A small network was trained on invented records. Each row is its activation on one of them, seen along a few directions.
After each row come some of the record's fields: LUB, ZIM, PEGO, TEB, GELEP, PANA, SANAD, KULIL.
Not every record has every field; a missing one is written missing.
Other fields move the rows too, some of them a lot.
In the rows, zero is written as 500.
Random noise pushes rows far along 8 fixed directions. That doesn't count. These rows show it; they differ only by the noise:
[307 660 592 597 441 546 462 629 497 199 492 462 603 317 404 664 519 504
 409 603 513 375 471 638 448 678 356 620 264]
[332 558 682 470 588 588 363 557 246 492 498 466 407 434 547 617 597 509
 271 516 543 418 516 549 662 508 625 654 231]
[502 638 479 631 619 481 554 507 502 634 543 479 287 314 479 387 577 605
 435 504 428 530 517 550 516 404 627 272 592]
[621 603 593 697 354 557 651 570 610 257 265 572 452 258 393 573 566 427
 554 482 600 657 486 458 356 526 477 216 587]
[678 433 593 560 502 398 543 493 567 726 416 536 386 381 641 459 452 505
 485 519 487 572 587 403 518 444 577 366 519]
[561 449 240 810 549 387 660 464 696 606 605 259 297 370 573 352 348 669
 661 495 319 426 408 419 394 510 610 182 540]
[797 294 222 296 449 339 249 396 658 766 500 198 588 694 854 525 252 440
 555 790 296 464 388 642 739 284 572 516 393]
[629 436 378 441 401 357 578 430 473 473 387 490 393 781 449 446 338 338
 674 431 303 562 321 656 386 432 544 286 698]
[524 530 488 470 694 465 368 472 430 858 606 393 314 398 680 415 544 624
 324 601 412 467 558 547 727 317 707 463 425]
[669 439 664 357 541 465 524 554 742 863 354 604 459 352 565 416 435 605
 524 598 456 529 665 425 488 309 449 399 526]

[587 422 461 363 439 427 464 487 590 623 486 567 642 563 545 486 343 453
 573 522 408 501 568 496 495 499 409 568 604]
LUB=tun, ZIM=zoruk, PEGO=vodi, TEB=getar, GELEP=letoz, PANA=nik, SANAD=kel, KULIL=pil
[409 566 624 378 617 436 547 552 581 560 421 591 507 456 366 489 491 532
 530 475 394 459 529 555 423 436 393 549 482]
LUB=tun, ZIM=missing, PEGO=missing, TEB=missing, GELEP=missing, PANA=nudim, SANAD=besag, KULIL=deg
[817 624 436 383 449 219 409 448 632 658 472 687 635 597 631 509 519 266
 511 593 454 624 543 625 605 373 379 451 835]
LUB=tun, ZIM=missing, PEGO=missing, TEB=missing, GELEP=missing, PANA=nik, SANAD=kel, KULIL=deg
[468 687 622 570 591 490 623 580 547 451 372 621 462 332 360 563 604 480
 436 465 483 576 518 556 508 469 571 425 564]
LUB=tun, ZIM=missing, PEGO=missing, TEB=missing, GELEP=missing, PANA=nik, SANAD=besag, KULIL=puvo
[388 454 358 326 697 403 552 364 259 737 589 462 236 904 380 277 418 546
 584 298 250 466 375 619 494 315 702 335 697]
LUB=tun, ZIM=missing, PEGO=missing, TEB=missing, GELEP=missing, PANA=nudim, SANAD=kel, KULIL=pil
[488 457 465 194 462 311 431 485 800 634 565 563 810 755 541 461 256 472
 634 705 263 296 495 708 407 546 109 782 507]
LUB=kosas, ZIM=missing, PEGO=missing, TEB=missing, GELEP=missing, PANA=rigit, SANAD=kel, KULIL=zomiz
[746 445 668 452 438 430 414 497 448 679 410 645 552 441 672 531 579 405
 447 515 592 592 581 434 600 389 603 506 583]
LUB=kosas, ZIM=tizug, PEGO=vodi, TEB=getar, GELEP=losa, PANA=nik, SANAD=kel, KULIL=zomiz
[584 656 472 420 404 585 571 586 618 435 405 658 514 488 344 402 599 508
 637 480 555 630 553 573 349 383 463 275 838]
LUB=tun, ZIM=ravup, PEGO=rilak, TEB=getar, GELEP=letoz, PANA=nik, SANAD=kel, KULIL=fanan
[275 418 738 521 421 762 466 643 492 167 293 464 678 460 404 726 427 483
 506 455 603 335 443 391 420 670 360 786 105]
LUB=tun, ZIM=zoruk, PEGO=vodi, TEB=getar, GELEP=losa, PANA=rigit, SANAD=besag, KULIL=zomiz
[588 215 411 513 488 632 514 512 774 489 346 255 577 455 619 607 355 612
 710 527 554 366 455 167 514 451 537 454 180]
LUB=tun, ZIM=missing, PEGO=missing, TEB=missing, GELEP=missing, PANA=nudim, SANAD=kel, KULIL=pil
[829 225 365 535 346 180 418 426 582 581 454 342 716 718 894 661 191 245
 584 593 421 531 412 509 671 620 591 612 350]
LUB=tun, ZIM=missing, PEGO=missing, TEB=missing, GELEP=missing, PANA=nik, SANAD=besag, KULIL=fanan
[324 726 474 330 561 643 464 520 433 253 456 560 564 585 220 530 613 473
 485 508 468 456 414 716 441 429 451 489 532]
LUB=tun, ZIM=missing, PEGO=missing, TEB=missing, GELEP=missing, PANA=nudim, SANAD=kel, KULIL=pil
[677 478 342 415 479 395 259 431 629 642 625 310 681 387 775 516 507 494
 370 796 509 491 557 565 689 409 501 592 414]
LUB=kosas, ZIM=bep, PEGO=missing, TEB=missing, GELEP=missing, PANA=nudim, SANAD=kel, KULIL=deg
[445 340 794 462 552 676 439 519 196 551 473 564 345 582 581 580 610 448
 382 312 739 480 536 259 612 458 675 703 272]
LUB=kosas, ZIM=tizug, PEGO=voki, TEB=fizor, GELEP=losa, PANA=nudim, SANAD=besag, KULIL=zomiz
[769 643 411 627 415 298 546 463 563 556 505 577 488 428 618 495 523 333
 478 591 475 686 519 607 479 523 491 296 730]
LUB=tun, ZIM=ravup, PEGO=fip, TEB=fizor, GELEP=letoz, PANA=rigit, SANAD=besag, KULIL=zomiz
[641 587 357 188 703 445 379 422 493 979 547 681 430 768 576 364 677 435
 504 471 477 510 523 578 700 155 498 460 789]
LUB=kosas, ZIM=zoruk, PEGO=missing, TEB=missing, GELEP=missing, PANA=nudim, SANAD=kel, KULIL=puvo
[376 592 286 302 490 475 363 530 655 430 512 392 719 677 382 516 384 510
 609 585 321 295 418 824 455 439 288 609 468]
LUB=tun, ZIM=zoruk, PEGO=vodi, TEB=getar, GELEP=letoz, PANA=rigit, SANAD=kel, KULIL=puvo
[362 249 633 737 340 566 662 525 340 166 358 390 480 560 559 752 448 415
 578 229 678 406 399 159 441 785 629 559 168]
LUB=kosas, ZIM=missing, PEGO=missing, TEB=missing, GELEP=missing, PANA=nik, SANAD=kel, KULIL=puvo
[495 449 491 334 414 243 487 462 335 553 592 600 507 861 507 403 321 324
 485 477 319 528 464 711 486 543 507 566 713]
LUB=tun, ZIM=ravup, PEGO=rilak, TEB=getar, GELEP=letoz, PANA=nik, SANAD=besag, KULIL=puvo
[267 851 652 348 660 735 480 612 609 448 550 599 455 278 124 469 657 670
 392 535 454 434 563 689 395 352 383 499 548]
LUB=tun, ZIM=ravup, PEGO=voki, TEB=fizor, GELEP=losa, PANA=rigit, SANAD=besag, KULIL=deg
[301 541 805  76 685 651 414 559 395 748 484 714 488 543 265 354 528 697
 385 533 356 418 610 711 535 314 458 686 505]
LUB=kosas, ZIM=tizug, PEGO=vodi, TEB=getar, GELEP=losa, PANA=rigit, SANAD=besag, KULIL=fanan
[594 475 339 667 534 511 477 431 487 480 512 248 422 365 622 517 535 567
 422 582 503 501 468 500 658 473 710 398 396]
LUB=kosas, ZIM=missing, PEGO=missing, TEB=missing, GELEP=missing, PANA=rigit, SANAD=kel, KULIL=pil
[323 803 405 560 674 517 602 477 556 499 641 538 362 388 222 296 675 646
 450 473 358 488 478 766 409 435 535 247 780]
LUB=kosas, ZIM=missing, PEGO=missing, TEB=missing, GELEP=missing, PANA=rigit, SANAD=kel, KULIL=puvo
[327 707 812 807 683 452 589 505 205 669 665 660 248  69 531 416 749 596
  75 453 649 560 715 464 678 672 698 538 438]
LUB=kosas, ZIM=ravup, PEGO=missing, TEB=missing, GELEP=missing, PANA=rigit, SANAD=besag, KULIL=fanan
[673 474 379 852 391 406 548 475 605 433 570 222 589 179 782 605 440 530
 469 617 585 563 447 340 614 654 649 424 329]
LUB=kosas, ZIM=bep, PEGO=dovut, TEB=fizor, GELEP=letoz, PANA=nik, SANAD=besag, KULIL=fanan
[486 503 712 376 347 665 506 608 560 379 354 710 579 393 409 586 515 488
 514 568 700 540 626 367 358 538 380 594 429]
LUB=tun, ZIM=ravup, PEGO=fip, TEB=fizor, GELEP=letoz, PANA=nudim, SANAD=besag, KULIL=fanan
[510 460 609 593 419 452 540 465 332 484 526 624 467 580 588 506 500 371
 479 325 611 562 482 387 465 577 568 557 625]
LUB=kosas, ZIM=zoruk, PEGO=vodi, TEB=getar, GELEP=letoz, PANA=nik, SANAD=kel, KULIL=zomiz
[310 368 278 562 583 522 490 493 531 523 751 129 509 580 518 463 376 686
 619 539 345 232 403 443 528 629 504 621 237]
LUB=kosas, ZIM=bep, PEGO=voki, TEB=getar, GELEP=letoz, PANA=nudim, SANAD=kel, KULIL=pil
[443 577 751 251 434 551 417 609 342 319 325 692 631 518 369 633 621 355
 404 539 669 557 514 673 520 506 391 683 450]
LUB=kosas, ZIM=missing, PEGO=missing, TEB=missing, GELEP=missing, PANA=nudim, SANAD=besag, KULIL=fanan
[194 630 443 573 599 491 522 484 296 418 757 468 234 526 289 310 487 685
 354 490 337 497 462 733 356 514 624 471 699]
LUB=tun, ZIM=ravup, PEGO=rilak, TEB=fizor, GELEP=losa, PANA=rigit, SANAD=besag, KULIL=deg
[579 402 521 653 580 659 501 504 294 645 435 468 328 423 716 506 665 547
 441 378 700 553 495 130 599 446 674 417 420]
LUB=kosas, ZIM=bimi, PEGO=dovut, TEB=getar, GELEP=losa, PANA=nudim, SANAD=besag, KULIL=zomiz
[387 272 459 719 511 442 639 435 337 531 671 436 305 671 549 467 387 594
 660 247 488 341 443 255 403 678 621 565 343]
LUB=kosas, ZIM=tizug, PEGO=voki, TEB=fizor, GELEP=losa, PANA=nudim, SANAD=kel, KULIL=fanan
[150 580 390 630 643 631 494 534 368 232 676 253 470 480 414 548 480 650
 485 478 463 233 355 472 508 627 498 620 197]
LUB=tun, ZIM=missing, PEGO=missing, TEB=missing, GELEP=missing, PANA=nudim, SANAD=besag, KULIL=pil
[496 630 369 667 369 695 464 530 537  89 438 343 617 456 432 688 625 416
 628 548 626 560 363 485 522 592 475 412 407]
LUB=tun, ZIM=bep, PEGO=voki, TEB=getar, GELEP=letoz, PANA=nudim, SANAD=kel, KULIL=fanan
[358 701 531 533 648 428 425 434 362 655 835 526 457 343 488 365 539 656
 161 623 378 478 614 764 600 523 521 626 520]
LUB=kosas, ZIM=tizug, PEGO=fip, TEB=fizor, GELEP=losa, PANA=rigit, SANAD=besag, KULIL=puvo
[555 682 585 623 376 446 579 532 602 252 497 661 614 376 329 573 560 439
 465 532 531 573 574 654 328 616 314 513 631]
LUB=kosas, ZIM=tizug, PEGO=voki, TEB=fizor, GELEP=losa, PANA=rigit, SANAD=kel, KULIL=deg
[687 416 522 777 377 414 665 425 431 491 547 580 357 368 635 351 461 465
 560 410 642 716 644 250 328 676 621 274 720]
LUB=tun, ZIM=ravup, PEGO=rilak, TEB=getar, GELEP=letoz, PANA=nudim, SANAD=besag, KULIL=fanan
[355 789 717 267 681 481 342 590 483 598 569 646 609 320 471 527 640 581
 227 717 466 467 656 829 632 431 344 756 439]
LUB=tun, ZIM=missing, PEGO=missing, TEB=missing, GELEP=missing, PANA=rigit, SANAD=besag, KULIL=zomiz
[292 356 419 452 640 721 583 581 655 691 568 387 344 474 355 367 478 819
 690 339 456 247 513 238 346 374 432 407 406]
LUB=kosas, ZIM=zoruk, PEGO=fip, TEB=fizor, GELEP=losa, PANA=nudim, SANAD=kel, KULIL=deg
[439 498 510 503 480 770 581 592 687 249 368 392 557 273 327 566 505 649
 594 596 550 456 508 408 420 444 411 412 343]
LUB=kosas, ZIM=missing, PEGO=missing, TEB=missing, GELEP=missing, PANA=nudim, SANAD=besag, KULIL=pil
[361 676 286 703 582 643 611 564 698 435 578 358 369 236 376 460 627 749
 614 477 496 377 450 383 461 416 555 220 543]
LUB=tun, ZIM=ravup, PEGO=missing, TEB=missing, GELEP=missing, PANA=nik, SANAD=kel, KULIL=puvo
[345 792 217 484 436 381 356 502 614 177 687 454 792 536 360 531 516 391
 497 741 364 404 307 966 514 619 227 576 572]
LUB=kosas, ZIM=missing, PEGO=missing, TEB=missing, GELEP=missing, PANA=nudim, SANAD=kel, KULIL=fanan
[474 572 597 489 521 718 508 622 669 318 206 491 581 314 419 686 678 499
 553 505 687 509 469 420 529 371 472 461 310]
LUB=tun, ZIM=missing, PEGO=missing, TEB=missing, GELEP=missing, PANA=nudim, SANAD=kel, KULIL=zomiz
[428 822 817 416 534 769 507 550 252 307 391 786 374 267 166 529 870 524
 268 445 696 704 639 635 534 385 520 419 689]
LUB=kosas, ZIM=tizug, PEGO=voki, TEB=fizor, GELEP=losa, PANA=rigit, SANAD=kel, KULIL=pil
[399 341 630 308 624 724 469 534 404 608 340 520 467 604 495 550 516 638
 492 382 603 424 535 248 495 393 601 577 283]
LUB=tun, ZIM=bimi, PEGO=dovut, TEB=getar, GELEP=losa, PANA=nudim, SANAD=kel, KULIL=pil

Here are new rows. What are their fields?
[500 675 479 759 449 334 467 473 378 395 718 544 457 346 634 540 516 418
 324 527 593 526 556 506 558 822 478 589 479]
LUB=tun, ZIM=ravup, PEGO=fip, TEB=fizor, GELEP=letoz, PANA=rigit, SANAD=besag, KULIL=fanan
[187 633 365 688 727 550 655 446 392 454 706 405 207 557 253 308 491 731
 543 339 330 347 402 530 403 540 605 343 625]
LUB=tun, ZIM=missing, PEGO=missing, TEB=missing, GELEP=missing, PANA=rigit, SANAD=kel, KULIL=pil
[487 420 476 832 461 301 648 432 323 344 634 386 352 487 550 476 318 504
 521 387 429 463 461 447 365 790 592 404 482]
LUB=tun, ZIM=missing, PEGO=missing, TEB=missing, GELEP=missing, PANA=rigit, SANAD=besag, KULIL=pil
[384 521 448 527 596 527 379 540 512 439 537 282 585 401 586 643 526 516
 397 636 482 413 376 615 675 498 544 640 206]
LUB=kosas, ZIM=missing, PEGO=missing, TEB=missing, GELEP=missing, PANA=nudim, SANAD=besag, KULIL=zomiz
[334 620 640 221 629 637 303 599 402 554 439 611 521 502 333 498 596 495
 390 519 421 455 588 675 568 315 473 644 461]
LUB=tun, ZIM=zoruk, PEGO=vodi, TEB=getar, GELEP=letoz, PANA=nudim, SANAD=besag, KULIL=deg
[547 398 690 594 508 552 398 528 337 456 395 445 461 417 651 590 523 505
 337 452 606 522 527 414 662 509 666 609 241]
LUB=tun, ZIM=tizug, PEGO=vodi, TEB=getar, GELEP=losa, PANA=rigit, SANAD=besag, KULIL=zomiz
[360 832 309 330 717 421 384 546 620 583 737 496 586 479 305 326 536 649
 458 701 274 372 467 895 546 336 291 487 673]
LUB=tun, ZIM=missing, PEGO=missing, TEB=missing, GELEP=missing, PANA=nudim, SANAD=besag, KULIL=pil
[429 600 322 857 475  53 572 297  18 335 842 554 350 871 637 446 471 174
 407 286 340 457 326 731 483 919 582 599 695]
LUB=kosas, ZIM=missing, PEGO=missing, TEB=missing, GELEP=missing, PANA=rigit, SANAD=kel, KULIL=zomiz
[357 435 490 557 520 748 486 655 649 402 425 306 504 389 443 524 531 646
 539 526 599 405 504 320 455 429 488 479 320]
LUB=tun, ZIM=ravup, PEGO=rilak, TEB=getar, GELEP=letoz, PANA=nudim, SANAD=besag, KULIL=deg
[460 568 686 452 625 767 533 587 621 561 338 582 433 233 349 464 702 708
 472 512 573 551 562 457 497 307 560 429 534]
LUB=kosas, ZIM=tizug, PEGO=vodi, TEB=getar, GELEP=losa, PANA=rigit, SANAD=kel, KULIL=zomiz
[743 371 593 543 481 264 469 311 274 758 477 630 326 650 774 437 469 328
 393 419 486 713 590 454 682 522 745 426 643]
LUB=tun, ZIM=missing, PEGO=missing, TEB=missing, GELEP=missing, PANA=rigit, SANAD=kel, KULIL=fanan
[374 432 661 636 498 448 694 595 589 432 413 520 536 438 441 555 378 525
 573 373 480 308 500 325 364 660 458 569 285]
LUB=tun, ZIM=missing, PEGO=missing, TEB=missing, GELEP=missing, PANA=nik, SANAD=besag, KULIL=puvo
[629 228 672 634 286 345 833 451 573 373 214 717 463 706 457 530 303 313
 814 133 531 538 497 154 140 764 429 360 569]
LUB=tun, ZIM=missing, PEGO=missing, TEB=missing, GELEP=missing, PANA=rigit, SANAD=kel, KULIL=puvo
[442 346 599 687 407 482 776 478 451 311 368 497 370 498 364 476 405 507
 575 283 495 537 477 377 310 694 566 362 486]
LUB=kosas, ZIM=missing, PEGO=missing, TEB=missing, GELEP=missing, PANA=rigit, SANAD=kel, KULIL=pil
[501 661 312 361 523 542 357 520 642 431 529 354 662 486 453 485 506 511
 518 753 401 406 393 777 643 384 354 516 493]
LUB=kosas, ZIM=missing, PEGO=missing, TEB=missing, GELEP=missing, PANA=rigit, SANAD=besag, KULIL=fanan
[680 680 457 362 489 255 420 478 698 723 614 707 733 514 546 351 421 459
 438 759 315 580 540 794 418 505 210 544 840]
LUB=kosas, ZIM=bimi, PEGO=dovut, TEB=getar, GELEP=losa, PANA=rigit, SANAD=besag, KULIL=zomiz
[640 491 491 434 334 758 348 534 475 266 319 379 640 357 610 692 591 456
 402 670 619 686 392 470 646 372 593 430 428]
LUB=kosas, ZIM=bimi, PEGO=dovut, TEB=getar, GELEP=losa, PANA=nik, SANAD=besag, KULIL=zomiz
[419 682 366 651 590 573 470 522 551 324 534 338 538 373 495 546 595 509
 476 573 497 421 367 563 571 460 518 459 364]
LUB=tun, ZIM=missing, PEGO=missing, TEB=missing, GELEP=missing, PANA=nudim, SANAD=besag, KULIL=zomiz
[346 158 725 522 489 457 481 428 148 549 535 401 418 694 663 619 388 437
 431 315 551 384 495 219 543 691 643 748 163]
LUB=kosas, ZIM=bep, PEGO=missing, TEB=missing, GELEP=missing, PANA=nudim, SANAD=kel, KULIL=deg
[564 656 380 460 462 665 420 587 740 418 461 507 666 287 513 638 694 538
 515 610 626 466 513 476 609 400 377 456 486]
LUB=kosas, ZIM=zoruk, PEGO=missing, TEB=missing, GELEP=missing, PANA=nik, SANAD=kel, KULIL=puvo
[133 345 338 475 767 828 585 602 628 674 654 216 337 483 330 416 365 960
 642 436 381  79 421 275 383 392 531 532 137]
LUB=kosas, ZIM=zoruk, PEGO=fip, TEB=fizor, GELEP=losa, PANA=nudim, SANAD=besag, KULIL=pil
[293 425 360 662 692 293 601 428 371 657 772 320 314 587 502 339 386 598
 480 389 197 347 413 577 501 584 642 494 431]
LUB=kosas, ZIM=missing, PEGO=missing, TEB=missing, GELEP=missing, PANA=nudim, SANAD=besag, KULIL=deg
